These are the activations of a small neural network, seen along a few directions. Each row is one input.
In each table, some parts of the input vary, and every possible input appears once, in random order.
A made-up example of a description, with smaller parts first: one of 8 places around a ring, together with either a single point or one of 9 places around a ring or (one of 3 separate values, together with one of 6 places along a line).
Shared parts are said once, and a part with two or three values counts as separate values.
In the rows, zero is written as 128.

Other details of the inputs shift rows strongly along three fixed directions, in all tables alike. That doesn't count.

Table:
r1: [ 99 173  97 127  92 118 140 103 153 176 130 120 118 119]
r2: [162  89 138 122 173 142 123 139  86  93 124 137 144 158]
r3: [117 140 181 121 104 144 108 148 121 130 147 104 116 148]
r4: [127 139 156 113 110 135 138 143 124 146 128 129 132 158]
r5: [105  97 163 155 111  92 107 134 143  71 148 103  93  47]
r6: [159  90 163 126 152 128 126 153  90  79 124 138 121 147]
r7: [129 127 151 124 130 151 121 154 144 147 131 129 150 152]
r8: [164 133  87 123 147 131 142 116 111 131  85 164 179 172]
r9: [128 127  92 147 123 106 125 112 147 118 114 141 137  93]
r10: [166 108 123 123 167 136 136 125  86 106 110 145 147 172]
r11: [145  92 107 134 174 123 139 119 120 103 101 152 141 126]
r12: [109 139 151 119 132 152 131 144 143 167 129 116 143 153]
r13: [158  95 127 137 151 107 131 118  97  77 118 137 135 124]
r14: [110 119 216 120 114 154 100 176 122 112 164  93 102 128]
r15: [143 137  78 133 117 101 132  96 132 117 115 135 127  98]
r16: [ 88 161  96 136 105 125 140 110 173 183 134 119 108  99]
r17: [143  94  97 139 173 119 135 112 121 107 105 139 151 125]
r18: [127 156 127 119 118 157 122 142 135 161 129 133 140 155]
r19: [125 139 163 119 111 145 116 141 113 136 145 113 124 158]
r20: [134 150 126 105 122 153 125 136 128 165 137 124 132 155]
r21: [161 121  92 118 156 127 147 105  94 129  92 155 176 181]
r22: [151 110 107 131 146 110 137 112 104  93  96 154 139 131]
r23: [118 134  98 155 113 102 120 103 129  90 124 120  96  72]
r24: [ 93 182  78 129  99 135 132  95 155 184 129 116 119 115]
r25: [138 136  91 142 113 103 128 107 139 101 127 133 124  90]
r26: [151 110  74 132 170 124 142 106 109 116 108 148 133 131]
r27: [122 121 179 115 124 152 122 164 122 134 150 117 108 144]
r28: [123 130 191 117 112 145 119 163 116 120 144 119 106 148]
r29: [147 102  87 134 159 109 141 100 111 115 103 149 161 134]
r30: [112 140 153 114 119 139 130 136 136 165 127 120 154 160]
r31: [102 159 108 135 100 132 124 122 176 163 154 111 118  98]
r32: [ 91 169  77 130 114 130 145 100 170 201 130 121 124 120]
r33: [110 102 111 156 130 103 117 108 148  99 146 110 103  60]
r34: [116  98 147 156 124 106 103 128 127  67 168 100  70  45]
r35: [153 108  97 116 187 143 157 125 113 144  87 166 169 180]
r36: [141 136  87 148 118 110 121 108 133  93 132 133 110  87]
r37: [ 90 173  79 136 111 129 143  93 167 193 134 116 125 112]
r38: [156 107  99 135 159 116 136 114  99  97 109 146 129 136]
r39: [146  82 132 137 160 105 136 133 115  79 112 148 131 109]
r40: [ 92 168  88 130  95 113 146 102 165 184 125 130 119 104]
r41: [112 147 163 115 103 133 133 145 131 145 132 123 123 144]
r42: [123 155 152 111 115 151 128 140 116 153 123 133 127 172]
r43: [116 111 102 148 128  90 131 107 143 109 131 126 109  72]
r44: [141 110 144 154 113 110 103 139 127  63 140 121 101  81]
r45: [138 131  85 141 131 121 121 112 136 105 135 132 115  92]
r46: [119  93 161 148 124 111 103 140 124  58 154 112  71  57]
r47: [117 147 170 114 106 142 126 146 123 146 127 116 139 160]
r48: [160 122 100 116 157 131 146 110  95 129  83 155 181 188]
r49: [137 103 216 106 116 141 109 179 125 119 159 109 131 144]
r50: [142 137 162 109 111 146 115 150 117 134 143 118 122 155]
r51: [116 112 223 113 123 157 108 188 118 115 163 107  98 139]
r52: [134 134 136 108 134 150 130 141 139 168 133 125 148 159]
r53: [115 138 160 108 123 143 135 144 131 163 122 135 145 165]
r54: [130 140 151 113 119 145 127 150 140 154 139 130 152 159]
r55: [ 89 168 103 131  99 118 138 101 161 184 137 116 124 108]
Each input here is: one of 5 places around a ring, together with either one of 3 separate values or one of 8 places around a ring.
Changing only the place on the ring of 5 turns r24 into r3. The same change can be made to r20. Which row results?
Answer: r50
Changing only the place on the ring of 5 turns r26 into r32. The same change can be made to r14. Which row results?
Answer: r12
Change only the choice among 3 separate values in r44. List by row number the other rows that result.
Answer: r36, r50
Change only the place on the ring of 5 in r39. List by row number the other rows that result.
Answer: r28, r35, r41, r51
A walk changes only the place on the ring of 8. It starts at r5 and steps to r53. List the rest of the walk in order.
Answer: r39, r40, r43, r55, r29, r30

Table:
r56: [180 107 140 117 151 146 126 152  86 100 121 141 146 179]
r57: [139 104 166 130 116 107 119 135 106  74 137 123 117 115]
r58: [140 114 164 125 115 114 127 148 113  85 122 139 119 123]
r59: [129 121 100 121 156 128 150 114 133 158 118 141 150 153]
r60: [119 147  72 136 115 107 135  95 161 156 104 140 146 104]
r61: [122 141 110 143 112 121 120 112 123 113 130 116  93 102]
r62: [126 120 100 132 162 138 146 116 137 151 108 139 154 148]
r63: [133 122 157 128 118 111 125 133 107  94 127 121 124 124]
r64: [146 114 153 126 127 130 118 137  99  98 144 125 108 143]
r65: [115 104 120 144 145 105 133 120 139 112 134 117 115  89]
r66: [ 98 143 178 118 102 151 115 163 146 148 163 111  84 110]
r67: [127 123 101 125 158 138 151 115 135 159 106 136 151 151]
r68: [105 183 143 114  89 149 126 134 140 174 130 124 148 162]
r69: [152 123 107 134 152 140 127 120  96 109 108 142 134 159]
r70: [146  97 137 129 145 131 115 145 117  93 148 119 111 105]
r71: [125 130  95 132 159 139 145 118 143 158 116 143 160 145]
r72: [133 120  98 128 157 139 133 116 115 127 117 130 122 124]
r73: [106 165 185 117  67 129 115 144 142 145 161 100 113 124]
r74: [ 95 171 134 118  78 131 131 133 165 195 138 115 142 133]
r75: [131 119 114 129 144 128 137 119 125 140  95 146 164 153]
r76: [173 110 137 120 150 139 125 136  89  99 125 141 137 165]
r77: [106 133  73 158 127 115 117  98 151 108 144 120  91  49]
r78: [164 100 126 116 163 122 140 128 105 125 100 157 180 170]
r79: [131  99 146 133 142 121 127 147 141 113 145 118 129 110]
r80: [130  96 164 128 135 122 124 141 120 109 117 127 139 131]
r81: [133 106 141 123 156 137 123 139 105 112 138 119 115 128]
r82: [135 158  72 131 103 108 143  97 134 135 109 138 144 119]
r83: [130 125 104 125 156 131 155 125 142 153 109 154 144 141]
r84: [125 145 195 105 113 160 122 162 111 145 125 122 152 196]
r85: [127 104 136 134 150 144 116 138 117 103 137 118 110 115]
r86: [138 136  90 120 146 139 135 109 124 150 129 136 132 134]
r87: [129  99 155 130 136 110 127 135 118 108 120 128 138 124]
r88: [119 130  84 136 121  98 140  94 138 141 109 142 140 109]
r89: [111 158 182 125  78 146  96 158 145 138 170  92  88 121]
r90: [111 142  99 157  82  80 109  98 159  80 136 111  89  32]
r91: [135  98 152 128 150 124 129 140 133 116 144 122 133 122]
r92: [124 150 172 115 109 149 120 150 110 143 148 108 111 162]
r93: [105 177 147 109  89 142 133 128 134 172 123 116 135 162]
r94: [140  91 148 131 156 128 123 144 140 109 136 125 134 122]
r95: [129 141 105 146 120 128 114 117 124 108 136 129 109 110]
r96: [115 120 128 141 115  99 132 128 147 115 119 142 118  86]
r97: [108 149  74 144 118 110 135  95 156 153 109 143 148 102]
r98: [103 181 117 105 105 168 124 134 158 209 144 112 125 156]
r99: [134 120  96 123 152 131 134 111 115 130 129 136 122 131]
r100: [138 124 144 132 119 126 121 142 115  98 132 135  95 117]
Changing only one part turns r62 into r69. The same change can be made to r59. Which row results?
Answer: r64
Changing only one part turns r57 into r99. The same change can be made to r58. Which row results?
Answer: r66
Describe the family of inputs behind these rows.
Answer: one of 5 places around a ring, together with either a single point or one of 8 places around a ring
A walk changes only the place on the ring of 5. It starts at r90 and steps to r89. List the rest of the walk in order.
Answer: r98, r94, r60

Table:
r101: [113 132 123 136 126 130 126 129 134 123 138 127  95 102]
r102: [109 137 162 118 122 152 128 154 138 155 148 117 104 138]
r103: [146  96 131 126 164 124 138 137 122 109 108 145 154 140]
r104: [116 121 127 136 133 124 122 117 131 124 140 117 112 110]
r105: [138 165 114 106 131 158 147 129 106 171 104 150 140 196]
r106: [125 140 142 112 127 158 128 146 139 162 137 118 140 156]
r107: [146 106 131 124 146 120 135 128 100 104  95 146 147 150]
r108: [118 116 137 139 129 124 117 134 138 116 149 107 108  93]
r109: [136  83 149 136 159 117 134 138 117 101 130 127 133 128]
r110: [110 150 172 113  94 135 121 150 144 152 144 114 129 139]
r111: [123 136 135 105 144 153 143 136 122 174 104 145 165 186]
r112: [115 116 148 130 110 111 119 130 133 111 134 117 111  93]
r113: [129 157 151 114 104 149 122 146 129 156 132 125 140 172]
r114: [141 130 123 134 127 125 121 125 108 105 125 125 124 127]
r115: [132 171   4 133 143 130 155  68 142 177  87 160 159 136]
r116: [133 116 129 129 129 113 134 121 117 114 130 129 130 126]
r117: [112 145 153 117 113 143 131 147 156 173 143 121 138 143]
r118: [102 142 173 120 107 141 121 152 148 150 144 115 128 134]
r119: [157  93 124 131 165 132 128 138 121 109 121 141 148 140]
r120: [106 157  57 152 106  99 136  84 167 142 124 135 117  66]
r121: [112 145 100 139 121 125 124 112 140 138 136 118 118 100]
r122: [157 111 120 127 141 125 122 130 116 107 124 139 143 137]
r123: [149 126  97 125 142 126 131 115 108 123 118 136 142 137]
r124: [131 123 132 134 125 113 135 121 111 109 122 129 127 133]
r125: [165  96 143 123 147 120 126 142 107  88 122 144 146 136]
r126: [137 115 123 137 138 128 119 131 132 113 133 133 132 119]
r127: [153 120 127 131 134 119 130 129 113 102 112 144 142 139]
r128: [129 106 129 131 151 126 128 123 126 121 132 120 123 120]
r129: [117 140 127 136 110 118 121 112 125 118 135 113 104 110]
r130: [121 130 133 128 115 120 119 118 127 123 145 111 107 108]
r131: [100 146 154 121 113 141 134 136 139 169 145 115 130 150]
r132: [122 137 131 136 109 112 126 123 131 111 121 129 122 114]
r133: [127 145 122 137 104 126 116 122 131 111 135 118 109 108]
r134: [107 105 150 136 127 115 122 136 147 118 133 115 113  89]
r135: [124 150  97 131 105 125 123 111 141 133 135 122 117 103]
r136: [152 105 135 125 147 130 127 139 102  94 126 140 112 130]
Changing only one part turns r126 into r113. The same change can be made to r118. Which row results?
Answer: r132
Describe the family of inputs behind these rows.
Answer: one of 4 places along a line, together with either a single point or one of 8 places around a ring
Change only the place on the line of 4 in r107. List by row number the other rows that result.
Answer: r111, r112, r134
Change only the place on the ring of 8 in r135. List by row number the other rows that result.
Answer: r110, r112, r116, r122, r123, r125, r130
Which other rows agree with r134 in the place on the line of 4? List them by row number.
Answer: r102, r103, r106, r108, r109, r117, r119, r128
